Each row below holds a small network's activations on one input, seen along a few directions.
Each table varies a few parts of the input and shows all the possible inputs, shuffled.
Descriptions start from the smaller parts, as in this example, which fits no table here: one of 2 separate values, together with either a single point or one of 9 places around a ring or (one of 6 places along a line, together with one of 8 places around a ring).
Shared parts are said once, and a part with two or three values counts as separate values.

Other details of the inputs shift rows strongly along two fixed directions, in all tables alike. That doesn't count.

A family of inputs:
R1: [-19 -16  34 -54 -14   0 -36 -14  -4  15   5]
R2: [-24  36 -26  34  -4  -6  28  12 -20  14 -19]
R3: [-17  28 -17  38  -9  -5  23  12 -22   1 -19]
R4: [ 23  18 -15  29   1 -17  15   3  10 -27  -5]
R5: [ 75 -51  77 -62  -4 -23 -43  17  30 -30  25]
R6: [-21  37 -42  24  -1   0  23  -1  -2   8 -10]
R7: [ 59   8   0  20  10 -29  15  19  22 -37   4]
R8: [ 15 -23 -21  49  36  16  29  -1   6  -7   3]
R9: [ 46 -36  -5  48  40  10  20   6  24 -28  12]
R10: [ 30  19 -22  19   5 -14  16   4  21 -19   5]
R11: [ 59 -42  66 -65   0 -21 -46  11  31 -21  25]
R12: [-21 -22  45 -44 -20   3 -36  -2 -18  11   1]
R13: [-12 -10 -35  47  39  24  27   0   4  14  -3]
R14: [-17  35 -28  25   3  -8  21  12  -6   8 -15]
R15: [ -3  24 -28  32  -7  -3  19  -1  -4 -11  -7]
R16: [ 18 -23 -22  44  41  15  24   1  15  -3   6]
R17: [-103    8   -2  -45  -34   36  -24  -31  -51   63  -11]
R18: [-116    7    0  -34  -42   42  -24  -33  -65   60  -17]
R19: [  9  23 -30  23  -5  -2  21  -4   0 -11  -2]
R20: [ 57  14 -19  10  11 -14  12  10  38 -30  14]
R21: [ 40 -36  62 -62  -3 -13 -42  17  23  -7  17]
R22: [-45 -14  23 -50 -27  16 -30 -21 -25  27   1]
R23: [-20  34 -32  31  -5  -7  25  -7 -13  -1 -17]
R24: [-13 -18  35 -59 -10   0 -39  -9   5  13   6]
Each input here is: one of 4 places along a line, together with either a single point or one of 5 places along a line.
The inputs of R21 and R3 match in every part but the place on the line of 4. If R6 is changed in the same way as R21 into R3, which row does it become?
Answer: R15
Start at R19 and move only the place on the line of 5, one step at a time. The first step leads to R22. Which rows follow, in order?
Answer: R23, R7, R5
Which other rows agree with R17 in the place on the line of 4? List them by row number.
Answer: R1, R2, R10, R11, R16

A family of inputs:
R25: [-4 -1  1  7 -4  7  4  3 -8  3 -1]
R26: [ 6  2 -8 -5 -5  5  4 -4 -1 -3  4]
R27: [ 9 -2  2  7 -2 -5  4  1 -6 -9  0]
R28: [-35 -19  12 -23   6  15 -15 -14 -12  25  -1]
R29: [  1  -9  -5   8   9   7   3 -12   1  -5   4]
R30: [  6  20 -18  20   5 -16  18   5   6  -6  -5]
R31: [ 4  2  4 -3  4 -9  2  3  3 -4 -7]
R32: [ 10  18 -26  16   8  -4  21   7   6  -2  -3]
R33: [-7 -6 -5  7  9  8 -4 -4  4  0  2]
R34: [-32  -1   4 -29 -11  15 -13  -5 -14  24  -1]
R35: [ 23   2 -20  31  18  -3  16   0  16 -19   4]
R36: [109 -61  77 -76  10 -29 -54  11  62 -41  42]
R37: [ 2  9 -5  0 -7 -2 -1 -4  1  0  1]
R38: [  7   7 -20  32   8   2  16   7   7  -7  -2]
R39: [ 4  4 -7 -5 -5  5  1  0  2 -2  4]
R40: [ 1  2  1  1 -4 -3  2 -6 -4 -9 -6]
R41: [-5  8  0  2 -3 -2 -2  2 -1 -6 -7]
R42: [-4  8 -1  0 -8 -6  0 -2  0 -4  0]
R43: [ 16   9 -12  26  12  -6  23  12   4  -4  -4]
R44: [  6   8   1  -1   0 -12   0   4   8  -5   1]
R45: [-31 -20  14 -21  -9  18 -17 -10 -16  21   1]
R46: [-37 -17  14 -21  -5  17 -16  -7 -15  28  -3]
R47: [ 1 -4  2  6 -4  6  6 -1 -9  0  0]
R48: [  6 -10   0   4  11   0   6   3   5   5   0]
R49: [-37 -21  13 -21 -11  20 -15 -17 -22  24  -1]
R50: [ 9  9 -3 -2  0 -7 -1  2  8  0  2]
R51: [  7   4   1   3  -2  -5   1   1   3 -13  -5]
R52: [ 7  9 -2 -1 -5 -4 -4  1  7 -3  3]
R53: [-32 -11  18 -19 -12  17 -17  -2 -19  22  -2]
R54: [ 5  7  1  0 -5 -9 -3  3  8 -8  2]
R55: [  3  21 -26  19   0   2  16   7   5  -5  -2]
R56: [-26 -10  18 -23  -5   3 -13  -1 -20  21  -3]
R57: [-1  2  4  2  1 -4  0  8 -5  2 -2]
R58: [ 1  0  3  4 -3 -2 -1  4 -7 -4 -1]
R59: [ 11   5 -19  27  21  -2  15   2  13  -9   0]
R60: [ 14  18 -14  23   9 -13  16   9   9 -16  -9]
R61: [ 1  4  0 -1 -9 -8  1 -7 -1 -6  1]
R62: [ 6  5 -3 -2 -8 -4  0 -8  0 -3  2]
R63: [-36  -6  16 -21 -14  11 -20  -2 -23  20  -4]
R64: [ 15  12 -13  28   9  -4  20  13   5  -6  -3]
Describe the family of inputs behind these rows.
Answer: one of 5 places along a line, together with one of 8 places along a line
The inputs of R47 and R43 match in every part but the place on the line of 5. If R27 is changed in the same way as R47 into R43, which row does it become?
Answer: R56
The inputs of R45 and R38 match in every part but the place on the line of 5. If R37 is changed in the same way as R45 into R38, which row does it become?
Answer: R52
Change only the place on the line of 8 in R60. List by row number the other rows that result.
Answer: R34, R44, R46, R50, R57, R59, R64
Start at R31 and move only the place on the line of 5, one step at a time. The first step leads to R60. Which rows follow, in order?
Answer: R41, R51, R40
Start at R32 and move only the place on the line of 5, one step at a time. The first step leads to R34. Which rows follow, in order?
Answer: R55, R39, R26

A family of inputs:
R65: [-36  55 -57  39 -17  -2  34 -12 -26  -7 -27]
R66: [-34  14 -42  57   7  25  25 -16 -16   5 -12]
R67: [-28  -5  25 -59 -29   3 -30 -19 -18  11  -3]
R68: [ 96 -16 -10  44  35 -18  22  13  58 -43  20]
R69: [-27  20   7 -41 -24  11 -12   9  -9  26  -9]
R70: [-23   3  47 -61 -38 -21 -37  -3 -26  20  -2]
R71: [-19 -51  40 -46  -1  30 -44 -27 -12  10  14]
R72: [-26 -31  20 -56 -12  21 -33 -28   5  31  19]
R73: [-21 -51  43 -44  -6  29 -42 -21  -5  20  15]
R74: [-26 -31  17 -56  -8  23 -33 -31  -4  17  21]
R75: [-32   7  32 -43 -42 -14 -37  -7 -33   3  -6]
R76: [ 95  22  11  15  -4 -59   6  28  35 -65  13]
R77: [106 -25   2  12  41 -11   3  30  58 -38  29]
R78: [-63  54 -59  58  45 -23  40  -5  -3  18 -42]
R79: [-25 -50  43  -7   3  26 -19  -6 -24   8  -2]
R80: [-19 -66  60 -42   7  17 -30  -5 -23  28   5]
R81: [-35  50 -79  52   8  21  43   5  -2  27  -7]
R82: [-35  36 -64  67  15  25  42  13 -12  30 -15]
R83: [-38  68 -38  49 -31 -21  31   8 -31   1 -28]
R84: [-40   7 -30  73  15  18  44   5 -33  11 -23]
R85: [-41  13 -41  81  17  12  56   8 -31  22 -27]
R86: [-18 -41  27 -63 -10  25 -45 -35   0   6  24]
R87: [-20 -11  37 -74 -28  -1 -34 -17 -12  21   0]
R88: [-39  57 -52  40 -20  -1  38  -6 -20   2 -28]
R89: [108  13   6 -12  13 -34   8  34  56 -50  17]
R90: [-31 -53  48 -21   5  27 -25 -12 -34  14  -1]
R91: [-27 -56  50 -25   6  23 -24  -7 -29  19   1]
R92: [-37  39 -70  42   8  11  41 -20 -11  23  -8]
R93: [ 99  37   7  19  -1 -50  16  52  45 -50  10]
R94: [-34  52 -82  47  14  19  46   2  -9  27  -7]
R95: [104  16  26   4  -7 -60   3  31  47 -57  14]
R96: [ 92 -34  12  38  40 -14  22  50  44 -39  17]
R97: [-19 -42  29 -58 -15  27 -47 -32   6   6  24]
R98: [ 97 -19  -5   9  22 -17   4   2  68 -57  36]
R99: [-20  11  46 -65 -34 -11 -38  16 -23  25   1]
R100: [101  -1   7   3  -1 -34   1  12  55 -75  14]
R101: [-63  52 -55  61  40 -20  36  -2   3  19 -42]
R102: [-37  26 -56  58  16  16  41 -13 -22  27 -17]
R103: [-37  13  26 -29 -46 -10 -30  -4 -30   3 -11]
R104: [-22 -37  24 -29   3  27 -27 -22 -13  17   9]
R105: [-28  -3  30 -60 -32   3 -26 -14 -10  23  -5]
R106: [102 -41  20  24  46 -17  14  48  41 -42  20]
The inputs of R74 and R98 match in every part but one. If R90 is changed in the same way as R74 into R98, which row does it become?
Answer: R79
Describe the family of inputs behind these rows.
Answer: one of 2 separate values, together with either a single point or (one of 4 places along a line, together with one of 5 places along a line)
Start at R93 and move only the place on the line of 5, one step at a time. The first step leads to R69. Which rows follow, in order?
Answer: R81, R82, R96
